Small tables with named rows and columns. After each table, cells are looked up by row and column.

nifonor =
         vurerat  zanamo  gumizu    kis    zuf    rim  tavumo
boza       0.347   0.361   0.395  0.607  0.328  0.466   0.629
tov        0.583   0.703   0.743  0.447  0.854  0.590   0.367
vasasuv    0.997   0.601   0.329  0.145  0.342  0.420   0.264
nimun      0.509   0.579   0.610  0.497  0.655  0.542   0.457
sil        0.335   0.568   0.705  0.622  0.759  0.583   0.528
niki       0.060   0.465   0.730  0.818  0.749  0.602   0.683
pizikup    0.596   0.588   0.567  0.435  0.609  0.523   0.421
tepozer    0.972   0.585   0.322  0.163  0.328  0.418   0.282

vasasuv, rim => 0.420
nimun, gumizu => 0.610
tepozer, kis => 0.163
niki, zuf => 0.749
vasasuv, kis => 0.145
vasasuv, tavumo => 0.264
niki, zanamo => 0.465
boza, gumizu => 0.395
tepozer, tavumo => 0.282
tov, gumizu => 0.743
tov, zuf => 0.854
tepozer, zuf => 0.328
boza, vurerat => 0.347
vasasuv, gumizu => 0.329
nimun, zanamo => 0.579
nimun, tavumo => 0.457
tov, kis => 0.447
sil, gumizu => 0.705

ratigus:
       mogepeg    los   lapo  dazuru  mivanu   pado  kelod    les  fikesos
zesob    7.914  8.206  3.738   3.118   7.511  8.129  3.021  8.241    8.053
num      8.824  9.701  3.610   2.342   8.222  9.611  2.242  9.505    9.254
kar      7.055  7.328  4.452   3.912   6.513  7.269  3.791  7.055    6.906

pado of num: 9.611
lapo of kar: 4.452
kelod of zesob: 3.021
mivanu of zesob: 7.511
los of zesob: 8.206
fikesos of kar: 6.906
pado of zesob: 8.129
mivanu of kar: 6.513
fikesos of num: 9.254
lapo of num: 3.610
mivanu of num: 8.222
pado of kar: 7.269
lapo of zesob: 3.738
kelod of num: 2.242
les of zesob: 8.241
dazuru of num: 2.342
dazuru of kar: 3.912
fikesos of zesob: 8.053
los of kar: 7.328

nep.csv
,rubi,fabinu,dum,geku,popador,dudapon
mevisit,550,557,541,450,532,557
ren,620,663,631,334,526,621
telelom,755,849,779,127,547,753
lokapu,630,694,677,356,495,600
kedipu,549,568,557,443,507,549
loz,669,745,713,284,508,646
fodin,556,570,553,431,525,564
mul,257,148,214,907,494,272

What is the dum of telelom in nep? 779
What is the rubi of fodin in nep? 556
What is the dudapon of mevisit in nep? 557
What is the popador of kedipu in nep? 507
What is the dum of mevisit in nep? 541
What is the rubi of ren in nep? 620
What is the dum of ren in nep? 631
What is the dum of kedipu in nep? 557
What is the popador of ren in nep? 526
What is the dudapon of mul in nep? 272

belopu.csv
,saz,nilun
fafe,157,141
dunam,171,168
fav,163,158
gili,105,100
mep,194,180
suge,41,68
fakob,33,42
nodatob,49,72
darigeg,46,54

dunam, saz => 171
suge, nilun => 68
fafe, nilun => 141
darigeg, nilun => 54
fav, nilun => 158
fakob, nilun => 42
fafe, saz => 157
mep, saz => 194
gili, saz => 105
gili, nilun => 100
nodatob, nilun => 72
suge, saz => 41
mep, nilun => 180
nodatob, saz => 49
Which row has the largest saz? mep

Table kek
	lim	zek	bifon	tugar	baf
remuvum	6.663	3.733	6.933	3.442	8.961
nurese	-2.857	-2.068	-1.276	-2.851	2.926
sako	0.953	-0.961	2.945	-0.655	-0.871
bis	2.013	5.031	0.593	3.541	5.304
roda	-2.034	-2.909	-2.277	-2.352	2.069
nazeve	1.225	-1.284	2.747	-0.217	-1.968
mose	-0.016	4.430	-0.357	3.275	2.222
dogi	-0.510	-2.918	-2.522	-1.975	1.419
kare	0.784	-1.829	1.068	0.436	-3.404
rokomi	-1.646	5.065	-4.164	4.090	1.091
guli	0.087	-3.620	-2.362	-1.310	0.798
nemip	0.896	-3.128	2.738	0.906	-4.860
nosom	-3.317	6.804	-5.676	3.731	0.816

What is the bifon of rokomi in kek? -4.164
What is the baf of rokomi in kek? 1.091
What is the tugar of roda in kek? -2.352
What is the baf of sako in kek? -0.871
What is the tugar of mose in kek? 3.275
What is the zek of sako in kek? -0.961
What is the bifon of roda in kek? -2.277
What is the baf of guli in kek? 0.798
What is the zek of rokomi in kek? 5.065
What is the lim of nosom in kek? -3.317
What is the zek of bis in kek? 5.031
What is the tugar of guli in kek? -1.310
What is the baf of kare in kek? -3.404
What is the lim of bis in kek? 2.013
Row with the largest bifon: remuvum

sodotaz =
cols = viki, pepom, pes, lapone, vinika, dop, dav, defovik
fezu: [71, 82, 83, 134, 113, 88, 64, 100]
tenara: [60, 147, 86, 44, 133, 76, 107, 38]
dufamil: [137, 48, 104, 124, 50, 119, 89, 128]
vopifi: [100, 100, 89, 82, 89, 99, 101, 88]
vunane: [-825, 944, -382, 940, 797, -811, 588, -479]
veva: [117, 92, 103, 47, 65, 94, 131, 89]

tenara, viki => 60
vopifi, vinika => 89
dufamil, pes => 104
dufamil, pepom => 48
fezu, lapone => 134
tenara, pepom => 147
vopifi, pes => 89
vopifi, pepom => 100
fezu, viki => 71
fezu, pepom => 82
tenara, lapone => 44
tenara, pes => 86
veva, viki => 117
veva, pepom => 92
vopifi, dav => 101
veva, pes => 103

lisone
cols = vemuvo, muvo, zir, mut, dap, mem, duteno, fen, sis
dif: [167, 99, 93, 87, 102, 173, 120, 89, 195]
lupono: [85, 196, 209, 220, 181, 76, 153, 212, 35]
rek: [85, 186, 196, 205, 184, 76, 157, 202, 45]
nudog: [194, 68, 58, 48, 74, 205, 106, 48, 251]
nivag: [112, 171, 173, 177, 169, 107, 151, 182, 76]

What is the muvo of lupono in lisone?
196
What is the fen of lupono in lisone?
212
What is the zir of dif in lisone?
93
What is the mem of nivag in lisone?
107
What is the zir of rek in lisone?
196
What is the sis of rek in lisone?
45

nukik.csv
,fos,pofupo
sep,-56.152,-59.873
luku,-7.934,-34.624
kegutar,44.134,53.884
dekene,-25.471,-11.923
peku,55.310,45.504

What is the pofupo of luku in nukik?
-34.624
What is the pofupo of dekene in nukik?
-11.923
What is the pofupo of peku in nukik?
45.504
What is the fos of dekene in nukik?
-25.471
What is the fos of peku in nukik?
55.310
What is the pofupo of kegutar in nukik?
53.884
What is the pofupo of sep in nukik?
-59.873
What is the fos of luku in nukik?
-7.934
What is the fos of kegutar in nukik?
44.134
What is the fos of sep in nukik?
-56.152
Row with the largest fos: peku

Table tekiz
,ris,molok
vila,6.7,8.3
fuzet,6.4,6.4
zibe,0.3,5.3
rodez,0.5,4.0

What is the ris of fuzet in tekiz?
6.4
What is the molok of rodez in tekiz?
4.0
What is the ris of rodez in tekiz?
0.5
What is the ris of zibe in tekiz?
0.3
What is the molok of zibe in tekiz?
5.3
What is the molok of fuzet in tekiz?
6.4
What is the molok of vila in tekiz?
8.3
What is the ris of vila in tekiz?
6.7
Which row has the largest ris? vila

Table tif
fields: pip, liko, bim, gedipuf, zetebi, nozib, gizel, ped
bera: [-0.610, -0.143, -0.068, -0.614, -0.455, -0.537, -0.657, 0.274]
fopekan: [-0.297, -0.008, 0.194, 0.158, 0.185, -0.101, -0.635, 0.244]
kef: [-0.411, -0.056, -0.202, -0.565, -0.868, 0.550, -0.786, -0.241]
bom: [-0.499, -0.162, -0.164, -0.545, -0.714, 0.465, -0.668, -0.228]
fivopa: [-0.377, -0.037, -0.216, -0.570, -0.917, 0.540, -0.822, -0.245]
veduso: [-0.501, -0.175, -0.195, -0.528, -0.651, 0.360, -0.629, -0.235]
rozupud: [-0.535, -0.138, 0.074, -0.589, -0.421, -0.473, -0.712, 0.346]
rovo: [-0.370, -0.015, 0.255, 0.382, 0.143, -0.172, -0.703, 0.188]

bom, bim => -0.164
bera, bim => -0.068
kef, pip => -0.411
kef, zetebi => -0.868
veduso, ped => -0.235
bom, nozib => 0.465
fopekan, nozib => -0.101
bera, zetebi => -0.455
fopekan, gedipuf => 0.158
fivopa, gizel => -0.822

Table fuvotos
columns: sufep, muf, bufiti, tisi, lale, vum, zas, kevimud, teralu, tuzome
toku: [0.211, 0.521, 0.539, 0.287, 0.789, 0.673, 0.345, 0.272, 0.598, 0.238]
vos: [0.200, 0.522, 0.552, 0.376, 0.550, 0.851, 0.502, 0.184, 0.399, 0.189]
valesi: [0.161, 0.503, 0.483, 0.658, 0.134, 0.429, 0.652, 0.451, 0.214, 0.593]
vadu: [0.192, 0.559, 0.496, 0.616, 0.153, 0.548, 0.670, 0.383, 0.209, 0.138]
ligoz: [0.220, 0.548, 0.552, 0.318, 0.706, 0.808, 0.419, 0.202, 0.520, 0.550]
vugede: [0.192, 0.508, 0.521, 0.542, 0.216, 0.739, 0.642, 0.265, 0.230, 0.561]
mokilib: [0.226, 0.539, 0.501, 0.302, 0.825, 0.497, 0.300, 0.386, 0.641, 0.629]
pekuzu: [0.219, 0.559, 0.541, 0.458, 0.349, 0.836, 0.582, 0.200, 0.289, 0.449]

What is the kevimud of valesi in fuvotos?
0.451
What is the tuzome of valesi in fuvotos?
0.593
What is the lale of vos in fuvotos?
0.550
What is the sufep of vugede in fuvotos?
0.192
What is the bufiti of valesi in fuvotos?
0.483
What is the lale of toku in fuvotos?
0.789
What is the muf of valesi in fuvotos?
0.503
What is the bufiti of ligoz in fuvotos?
0.552
What is the teralu of toku in fuvotos?
0.598
What is the tisi of pekuzu in fuvotos?
0.458

